These are the activations of a small network on made-up records, seen along a few directions, one row for each record.
After each row come some of the record's fields: SOBE, MALAL, FAKEK, ROGA, KOSIK, TIPO, FOZUF, REK.
A field that a record lacks is written missing.
The largest differences between rows may come from other fields.
In the rows, 500 means zero.
Random noise pushes rows far along 3 fixed directions. That doesn't count. These rows show it; they differ only by the noise:
[337 579 511 473 464 527 507 515 245 453 612 407 508 401 466 314 405 426
 510 643]
[509 423 520 443 469 500 558 461 437 458 565 542 396 467 383 604 487 451
 506 495]
[511 640 517 478 509 500 393 348 259 531 621 526 577 465 415 339 567 445
 486 683]
[533 497 648 384 498 378 313 417 384 497 498 593 327 504 344 334 537 431
 468 584]
[725 341 513 434 495 482 559 332 585 500 547 697 369 545 303 852 631 481
 494 405]

[521 504 604 438 527 394 415 505 445 572 486 525 395 480 418 377 530 379
 463 466]  SOBE=mavu, MALAL=figi, FAKEK=bar, ROGA=laga, KOSIK=bebi, TIPO=kadop, FOZUF=tugel, REK=der
[827 522 638 467 523 387 220 295 663 591 396 711 412 641 371 539 737 560
 394 446]  SOBE=mavu, MALAL=tafik, FAKEK=bar, ROGA=memer, KOSIK=bebi, TIPO=lipo, FOZUF=tugel, REK=der
[614 593 534 502 554 454 403 382 454 550 537 594 544 472 438 457 620 462
 525 513]  SOBE=ziluf, MALAL=vizop, FAKEK=zevav, ROGA=ras, KOSIK=bebi, TIPO=lipo, FOZUF=delu, REK=der
[371 490 602 439 532 455 481 546 341 522 516 438 449 427 418 436 393 322
 542 467]  SOBE=missing, MALAL=missing, FAKEK=missing, ROGA=fovo, KOSIK=temon, TIPO=kadop, FOZUF=tugel, REK=der
[590 544 417 522 469 476 485 430 464 533 540 513 624 495 492 529 542 571
 498 578]  SOBE=ziluf, MALAL=figi, FAKEK=bar, ROGA=ras, KOSIK=temon, TIPO=kadop, FOZUF=delu, REK=gupud
[276 414 500 493 420 526 510 719 519 237 448 438 304 412 402 507 427 641
 491 538]  SOBE=missing, MALAL=missing, FAKEK=missing, ROGA=laga, KOSIK=bebi, TIPO=nek, FOZUF=tugel, REK=gupud
[574 523 451 494 517 559 472 454 524 544 513 541 566 542 547 519 553 509
 519 552]  SOBE=missing, MALAL=missing, FAKEK=missing, ROGA=dup, KOSIK=temon, TIPO=missing, FOZUF=delu, REK=missing
[471 481 571 511 527 514 477 526 471 478 521 482 468 482 437 507 508 450
 494 452]  SOBE=missing, MALAL=missing, FAKEK=missing, ROGA=memer, KOSIK=bebi, TIPO=tesus, FOZUF=tugel, REK=der
[653 604 363 551 490 614 541 366 447 464 575 558 645 503 385 604 652 613
 461 577]  SOBE=mavu, MALAL=figi, FAKEK=bar, ROGA=ras, KOSIK=bebi, TIPO=lipo, FOZUF=delu, REK=gupud
[444 324 400 509 446 640 774 589 539 363 531 475 455 427 443 888 433 534
 562 423]  SOBE=missing, MALAL=missing, FAKEK=missing, ROGA=dup, KOSIK=temon, TIPO=nek, FOZUF=delu, REK=gupud
[655 369 591 452 522 374 457 479 724 645 345 558 392 614 638 505 442 444
 513 372]  SOBE=ziluf, MALAL=tafik, FAKEK=zevav, ROGA=fovo, KOSIK=temon, TIPO=missing, FOZUF=tugel, REK=missing
[559 459 661 444 470 303 288 526 592 488 396 604 273 586 418 281 543 556
 386 508]  SOBE=ritat, MALAL=figi, FAKEK=bar, ROGA=laga, KOSIK=bebi, TIPO=tesus, FOZUF=tugel, REK=der
[403 593 415 578 504 625 612 530 331 507 635 390 678 411 524 522 484 436
 557 512]  SOBE=missing, MALAL=missing, FAKEK=missing, ROGA=memer, KOSIK=bebi, TIPO=lipo, FOZUF=tugel, REK=gupud
[520 739 462 550 510 569 297 382 309 436 603 536 651 454 436 351 699 593
 493 765]  SOBE=missing, MALAL=missing, FAKEK=missing, ROGA=laga, KOSIK=bebi, TIPO=nek, FOZUF=delu, REK=gupud
[656 522 664 349 504 295 150 396 650 542 302 667 331 642 423 232 635 559
 382 644]  SOBE=mavu, MALAL=figi, FAKEK=bar, ROGA=dup, KOSIK=temon, TIPO=missing, FOZUF=delu, REK=missing
[349 511 388 585 519 553 714 571 305 574 601 325 684 420 660 471 366 397
 572 488]  SOBE=ziluf, MALAL=figi, FAKEK=zevav, ROGA=dup, KOSIK=temon, TIPO=gad, FOZUF=tugel, REK=der
[343 547 462 505 475 583 547 539 296 386 569 401 539 417 452 468 445 472
 553 624]  SOBE=missing, MALAL=missing, FAKEK=missing, ROGA=dup, KOSIK=temon, TIPO=nek, FOZUF=delu, REK=gupud
[553 403 456 554 509 459 693 465 563 599 481 502 559 516 570 651 466 422
 527 401]  SOBE=ziluf, MALAL=tafik, FAKEK=zevav, ROGA=dup, KOSIK=temon, TIPO=gad, FOZUF=tugel, REK=der
[406 316 518 497 494 515 650 611 527 436 479 472 388 479 431 696 407 431
 515 354]  SOBE=missing, MALAL=missing, FAKEK=missing, ROGA=dup, KOSIK=bebi, TIPO=tesus, FOZUF=tugel, REK=der
[381 577 455 494 467 542 362 562 508 352 462 477 482 488 495 345 503 672
 476 692]  SOBE=missing, MALAL=missing, FAKEK=missing, ROGA=laga, KOSIK=bebi, TIPO=missing, FOZUF=delu, REK=missing
[489 444 348 552 459 615 665 516 535 333 531 494 489 450 411 739 532 640
 473 449]  SOBE=mavu, MALAL=figi, FAKEK=zevav, ROGA=ras, KOSIK=bebi, TIPO=tesus, FOZUF=delu, REK=der
[415 596 478 524 465 566 423 553 391 364 550 470 508 423 459 429 552 586
 512 655]  SOBE=missing, MALAL=missing, FAKEK=missing, ROGA=laga, KOSIK=bebi, TIPO=nek, FOZUF=delu, REK=gupud
[411 469 465 542 474 529 628 607 624 467 483 388 465 491 643 449 346 489
 546 449]  SOBE=ziluf, MALAL=tafik, FAKEK=zevav, ROGA=memer, KOSIK=bebi, TIPO=missing, FOZUF=tugel, REK=missing
[420 664 367 565 483 614 541 481 262 490 642 427 741 400 503 482 518 474
 572 622]  SOBE=missing, MALAL=missing, FAKEK=missing, ROGA=ras, KOSIK=temon, TIPO=kadop, FOZUF=delu, REK=gupud
[482 530 385 564 524 637 591 482 526 527 554 458 652 512 564 582 509 542
 501 528]  SOBE=missing, MALAL=missing, FAKEK=missing, ROGA=fovo, KOSIK=bebi, TIPO=missing, FOZUF=tugel, REK=missing
[450 617 441 518 494 574 397 509 447 467 502 463 614 506 549 301 515 596
 493 663]  SOBE=missing, MALAL=missing, FAKEK=missing, ROGA=ras, KOSIK=bebi, TIPO=missing, FOZUF=delu, REK=missing
[443 496 605 435 547 442 444 475 358 541 521 495 454 453 376 477 463 326
 536 465]  SOBE=missing, MALAL=missing, FAKEK=missing, ROGA=fovo, KOSIK=temon, TIPO=kadop, FOZUF=tugel, REK=der
[585 380 610 445 517 325 397 520 532 596 390 532 357 541 521 427 461 437
 521 414]  SOBE=ziluf, MALAL=tafik, FAKEK=zevav, ROGA=ras, KOSIK=temon, TIPO=gad, FOZUF=delu, REK=der
[186 458 586 498 454 411 550 735 403 437 529 296 377 400 507 314 253 355
 509 478]  SOBE=ziluf, MALAL=figi, FAKEK=bar, ROGA=memer, KOSIK=bebi, TIPO=gad, FOZUF=tugel, REK=der
[577 564 486 506 527 466 373 403 595 587 423 553 521 584 617 428 525 577
 447 519]  SOBE=ritat, MALAL=tafik, FAKEK=zevav, ROGA=memer, KOSIK=bebi, TIPO=missing, FOZUF=tugel, REK=missing
[605 597 446 571 532 585 598 377 479 583 578 525 674 524 549 633 630 556
 509 507]  SOBE=ritat, MALAL=vizop, FAKEK=zevav, ROGA=laga, KOSIK=bebi, TIPO=tesus, FOZUF=delu, REK=der
[406 473 583 450 442 427 403 598 453 412 437 426 392 460 435 251 440 592
 489 582]  SOBE=ziluf, MALAL=figi, FAKEK=bar, ROGA=ras, KOSIK=bebi, TIPO=lipo, FOZUF=delu, REK=gupud
[387 629 451 534 478 515 434 589 493 523 429 380 568 503 706 170 417 575
 439 626]  SOBE=mavu, MALAL=tafik, FAKEK=zevav, ROGA=laga, KOSIK=bebi, TIPO=missing, FOZUF=tugel, REK=missing
[561 541 501 464 485 478 459 515 637 527 423 542 446 576 638 430 504 632
 471 525]  SOBE=ritat, MALAL=vizop, FAKEK=zevav, ROGA=laga, KOSIK=bebi, TIPO=missing, FOZUF=delu, REK=missing
[720 584 551 521 518 401 358 326 534 635 519 646 551 598 529 397 676 518
 414 505]  SOBE=ritat, MALAL=figi, FAKEK=bar, ROGA=laga, KOSIK=bebi, TIPO=tesus, FOZUF=tugel, REK=der
[396 483 439 564 497 561 697 563 417 572 674 373 604 425 572 638 394 397
 519 395]  SOBE=ritat, MALAL=figi, FAKEK=bar, ROGA=memer, KOSIK=bebi, TIPO=gad, FOZUF=tugel, REK=der
[385 403 397 576 444 572 729 682 657 461 473 388 440 475 659 539 316 527
 539 414]  SOBE=ziluf, MALAL=tafik, FAKEK=zevav, ROGA=laga, KOSIK=bebi, TIPO=missing, FOZUF=tugel, REK=missing
[705 394 486 529 520 513 492 405 642 493 514 690 450 567 364 792 723 537
 478 372]  SOBE=missing, MALAL=missing, FAKEK=missing, ROGA=laga, KOSIK=bebi, TIPO=tesus, FOZUF=tugel, REK=der
[461 491 429 554 499 618 598 465 436 381 620 490 545 449 398 703 559 503
 525 500]  SOBE=missing, MALAL=missing, FAKEK=missing, ROGA=laga, KOSIK=bebi, TIPO=tesus, FOZUF=delu, REK=der
[627 620 502 560 521 454 326 358 425 560 570 559 658 588 518 352 676 537
 430 601]  SOBE=ritat, MALAL=figi, FAKEK=bar, ROGA=laga, KOSIK=bebi, TIPO=tesus, FOZUF=tugel, REK=der
[608 400 539 456 509 462 434 434 553 467 443 643 405 534 326 645 619 530
 492 445]  SOBE=missing, MALAL=missing, FAKEK=missing, ROGA=dup, KOSIK=bebi, TIPO=lipo, FOZUF=tugel, REK=gupud
[502 384 496 551 448 446 619 555 618 523 440 504 427 513 553 568 408 503
 482 408]  SOBE=ziluf, MALAL=tafik, FAKEK=bar, ROGA=dup, KOSIK=bebi, TIPO=tesus, FOZUF=tugel, REK=der
[550 469 478 462 489 456 460 520 658 498 435 549 380 571 435 540 506 566
 408 491]  SOBE=mavu, MALAL=figi, FAKEK=bar, ROGA=memer, KOSIK=bebi, TIPO=missing, FOZUF=tugel, REK=missing
[605 514 549 441 505 473 406 435 476 489 450 535 507 507 504 423 588 507
 485 477]  SOBE=mavu, MALAL=figi, FAKEK=zevav, ROGA=ras, KOSIK=bebi, TIPO=lipo, FOZUF=delu, REK=gupud
[498 484 543 466 463 437 396 530 563 572 449 510 423 512 594 306 411 468
 508 511]  SOBE=ziluf, MALAL=tafik, FAKEK=bar, ROGA=ras, KOSIK=temon, TIPO=missing, FOZUF=delu, REK=missing
[348 572 550 518 485 504 363 583 405 367 499 454 457 444 415 307 507 565
 465 602]  SOBE=missing, MALAL=missing, FAKEK=missing, ROGA=laga, KOSIK=bebi, TIPO=lipo, FOZUF=tugel, REK=der

Which values does each new row have?
[621 544 505 538 551 413 414 277 455 644 472 603 628 547 512 473 617 459
 501 532]  SOBE=ziluf, MALAL=tafik, FAKEK=zevav, ROGA=dup, KOSIK=temon, TIPO=gad, FOZUF=tugel, REK=der
[427 545 644 470 552 373 324 536 391 544 491 488 412 501 427 324 489 354
 494 489]  SOBE=missing, MALAL=missing, FAKEK=missing, ROGA=memer, KOSIK=bebi, TIPO=gad, FOZUF=tugel, REK=der
[590 422 377 557 450 599 731 462 610 401 632 527 522 452 443 874 599 575
 545 465]  SOBE=ziluf, MALAL=figi, FAKEK=bar, ROGA=laga, KOSIK=bebi, TIPO=nek, FOZUF=delu, REK=gupud
[538 425 457 559 498 620 661 532 573 432 590 487 516 460 435 803 530 503
 536 352]  SOBE=missing, MALAL=missing, FAKEK=missing, ROGA=memer, KOSIK=bebi, TIPO=lipo, FOZUF=tugel, REK=der
[431 540 522 422 477 462 392 529 537 462 409 503 422 489 513 296 494 554
 458 638]  SOBE=mavu, MALAL=figi, FAKEK=bar, ROGA=dup, KOSIK=temon, TIPO=missing, FOZUF=delu, REK=missing
[433 318 594 398 491 430 420 595 692 381 355 548 209 552 384 526 452 555
 466 422]  SOBE=missing, MALAL=missing, FAKEK=missing, ROGA=fovo, KOSIK=bebi, TIPO=missing, FOZUF=tugel, REK=missing
[565 565 577 450 527 448 278 386 397 474 454 604 475 520 362 395 628 541
 479 674]  SOBE=missing, MALAL=missing, FAKEK=missing, ROGA=dup, KOSIK=temon, TIPO=nek, FOZUF=delu, REK=gupud
[296 510 567 503 464 470 382 668 413 362 462 439 377 448 452 262 456 536
 466 565]  SOBE=missing, MALAL=missing, FAKEK=missing, ROGA=laga, KOSIK=bebi, TIPO=tesus, FOZUF=tugel, REK=der
[334 601 469 520 478 482 434 561 387 545 529 352 621 486 630 149 388 491
 484 683]  SOBE=ziluf, MALAL=figi, FAKEK=bar, ROGA=dup, KOSIK=temon, TIPO=missing, FOZUF=tugel, REK=missing
[436 364 506 524 481 477 770 651 626 518 540 443 465 481 560 737 351 422
 503 313]  SOBE=ritat, MALAL=vizop, FAKEK=bar, ROGA=memer, KOSIK=bebi, TIPO=gad, FOZUF=tugel, REK=der
[473 306 389 558 449 580 803 646 756 503 479 449 426 495 650 741 371 531
 567 297]  SOBE=ziluf, MALAL=tafik, FAKEK=zevav, ROGA=laga, KOSIK=bebi, TIPO=missing, FOZUF=tugel, REK=missing
[448 425 518 564 491 511 609 641 547 469 507 333 464 461 595 512 358 514
 532 394]  SOBE=ziluf, MALAL=tafik, FAKEK=zevav, ROGA=memer, KOSIK=bebi, TIPO=lipo, FOZUF=tugel, REK=der
[547 633 330 669 550 728 679 369 372 541 721 441 855 458 514 727 610 489
 528 525]  SOBE=missing, MALAL=missing, FAKEK=missing, ROGA=memer, KOSIK=bebi, TIPO=tesus, FOZUF=tugel, REK=der
[465 444 443 490 434 581 622 606 514 353 554 481 366 412 456 669 476 542
 495 457]  SOBE=mavu, MALAL=figi, FAKEK=bar, ROGA=laga, KOSIK=bebi, TIPO=nek, FOZUF=delu, REK=gupud
[332 651 351 571 468 663 515 570 388 417 557 362 707 448 603 320 439 623
 512 701]  SOBE=missing, MALAL=missing, FAKEK=missing, ROGA=ras, KOSIK=bebi, TIPO=missing, FOZUF=delu, REK=missing
[532 561 364 572 531 616 570 450 530 569 580 492 681 522 567 629 554 520
 516 512]  SOBE=missing, MALAL=missing, FAKEK=missing, ROGA=memer, KOSIK=bebi, TIPO=missing, FOZUF=tugel, REK=missing
[462 562 505 567 512 503 612 551 463 512 585 340 571 437 616 393 402 447
 525 460]  SOBE=ziluf, MALAL=figi, FAKEK=zevav, ROGA=memer, KOSIK=bebi, TIPO=lipo, FOZUF=tugel, REK=der
[377 452 449 523 522 556 651 615 532 529 540 370 515 439 674 427 335 472
 520 453]  SOBE=ziluf, MALAL=figi, FAKEK=zevav, ROGA=fovo, KOSIK=bebi, TIPO=missing, FOZUF=tugel, REK=missing
[453 759 522 563 544 557 292 400 287 471 610 465 680 445 424 252 624 534
 473 698]  SOBE=missing, MALAL=missing, FAKEK=missing, ROGA=memer, KOSIK=bebi, TIPO=lipo, FOZUF=tugel, REK=der
[594 633 567 469 546 471 270 341 327 544 507 594 567 517 408 343 658 489
 490 697]  SOBE=missing, MALAL=missing, FAKEK=missing, ROGA=dup, KOSIK=temon, TIPO=nek, FOZUF=delu, REK=gupud
[335 641 461 494 450 483 406 526 294 417 481 383 538 416 540 265 396 500
 514 615]  SOBE=mavu, MALAL=tafik, FAKEK=zevav, ROGA=ras, KOSIK=temon, TIPO=kadop, FOZUF=delu, REK=gupud
[287 651 351 589 417 630 553 617 445 449 515 311 669 458 725 271 360 589
 447 659]  SOBE=mavu, MALAL=tafik, FAKEK=bar, ROGA=laga, KOSIK=bebi, TIPO=missing, FOZUF=tugel, REK=missing
[482 609 463 509 452 548 490 509 463 402 535 494 522 439 488 474 592 572
 474 628]  SOBE=mavu, MALAL=figi, FAKEK=bar, ROGA=laga, KOSIK=bebi, TIPO=nek, FOZUF=delu, REK=gupud
